These are the activations of a small neural network, seen along a few directions. Each row is one input.
Each table varies a few parts of the input and shows all the possible inputs, shuffled.
A made-up example of a description, with smaller parts first: one of 4 places along a line, together with either a single point or one of 11 places along a line or (one of 3 separate values, together with one of 5 places around a ring).
Shared parts are said once, and a part with two or three values counts as separate values.

Rows:
R1: [-18 -28 -11  -2  -3   6  12  17  -4   0  14   3  -2 -17  -3]
R2: [ 10  27 -17  58 -18 -23 -47  -5   7  10 -82 -11  -6  -4  31]
R3: [-15  -7 -10 -21   5   8   2 -25 -11 -10  16  16  -7  14   1]
R4: [-11 -19   9  -5  -5  19   3   2 -21  12   8 -18  -5  20 -12]
R5: [ -9   6   3 -19   5   9  -5 -24 -20   7  10 -10   1  20 -16]
R6: [ 15  28  15  -8   5   0   7   9  11 -11  15 -12  15  -3 -15]
R7: [-21 -34  -3 -11  -3  15   6   1 -11  -9  12   8 -11  13   0]
R8: [  4  11  -9  59 -16 -24 -52 -13  27   7 -68  35 -11 -12  36]
R9: [  9  19   6 -12   0  -6  17  10  16 -20  20  16   5  -8   8]
R10: [  9   5   9   6  16  -6  18  25   1  13   8 -12  14  -3 -17]
R11: [ 12   0   1 -25   4   0   9 -21   7 -16  16   9  -5  -4  13]
R12: [ 20  13  12 -24   6   4  -1 -18  -1   0   9 -16   1   2  -8]
R13: [ -9 -14   1   4  -7  12  11  17 -15  20   8 -22   7 -10 -16]
R14: [  2  -8  -5  -1  13 -14  21  26  12  -1  14  15   6  -8  -1]
Question: Changing only one part turns R6 into R9. The same change can be made to R13. Which row results?
Answer: R1
Question: Describe the family of inputs behind these rows.
Answer: one of 2 separate values, together with either a single point or one of 6 places around a ring
Question: Change only the choice among 2 separate values in R10. List by row number the other rows that result.
Answer: R14

Rows:
R15: [-23  27  11 -37   8   8  48  39 -17 -20  65  -1  23  14 -36]
R16: [ 31  -5  -2 -52  29 -29  39   2  38 -26  52  32   4 -23   2]
R17: [-16 -12 -43  61 -12 -19 -13  27  -2   7 -68 -13  -6  -7  25]
R18: [ 44  70  18   9  41 -29  25  -1  25  -4   0  -2  28  -7 -10]
R19: [-46 -17 -23  37   1   6 -51 -28 -12  19 -40  25  -6  26 -18]
R20: [ -3 -34   1 -51  -9  42  -6 -29 -46   0  11 -47 -23  36 -19]
R21: [-40 -16 -18  17 -12   9 -64 -54 -14  -7 -35  26 -22  12   6]
R22: [ 38  46  10  35  -8 -29 -17  34  35  24 -25 -16  20 -53  -6]
R23: [-21 -36  12 -32  10  24  -2  -6 -45  20  16 -57  -5  47 -40]
R24: [ 45  42   7  14 -25 -20 -24   6  40   1 -26 -13  14 -62  19]
R25: [-11 -11 -38  37 -22 -14 -28   1  -6 -19 -65 -10 -20 -20  51]
R26: [ 54  65  11  -7  21 -20  16 -28  32 -25   6   0  24 -14  16]
R27: [-36 -47 -16  15 -10  11  -4 -23 -51  60 -14   4  -9  26  -4]
R28: [ 24   0   2 -40  55 -30  43  35  27  -3  49  32  17 -16 -18]
R29: [-32 -43 -17  -5 -22  21 -14 -47 -46  41  -9   4 -35  14  23]
R30: [-14  25   0 -52 -12  19  42  14  -5 -37  72   1  11   8  -8]
R31: [ 21  28  20  60  -6 -22 -29  30  31   3 -42  30  -3  24  22]
R32: [-13 -52  16 -31 -10  51  36   2  -9 -15  54 -11  -8 -13 -10]
R33: [-22 -54  26 -12   7  38  40  26 -15   3  54 -15   9  -5 -36]
R34: [ 21  24  25  33 -23 -17 -34   0  40 -21 -52  32 -12  12  44]
Question: Changing only one part turns R18 into R26. The same change can be made to R23. Which row results?
Answer: R20
Question: Describe the family of inputs behind these rows.
Answer: one of 2 separate values, together with one of 10 places around a ring

Rows:
R35: [ 31 -23   7  62   0 -14  10  37  21  29 -46 -16   2 -34  24]
R36: [ 12 -11  17 -46 -15  18 -34 -62 -25  13  -2  -9 -30  43   9]
R37: [-30 -25 -15  32 -38  28 -53 -23 -19  10 -44 -31 -11 -23  -3]
R38: [ 23  34  40  -8  20  -7   4  -8  49 -20  38  54  17  -6 -13]
R39: [-31 -27 -20  49 -10 -24 -34  51   2  19 -48  20 -10  12   3]
R40: [-51 -11 -18  23 -17  22 -11 -42 -43   8 -19  22 -17  48  20]
R41: [ 36  72  22   5  -5 -10  12  36  29 -48  -4 -27  20   3   6]
R42: [-33 -58  16 -36  14  42  73  68 -49  32  83 -58  21   4 -73]
R43: [ 11   5 -16 -52 -13  -9  28 -13  24 -43  44  41 -10 -36  41]
R44: [ 35  60 -12  19  25 -46   6  16  12  38 -17 -16  32 -34 -15]
R45: [ -3 -17 -21 -47  41  -1   1 -60  -2 -39  14  20 -14  24   2]
Question: Describe the family of inputs behind these rows.
Answer: either a single point or one of 10 places around a ring
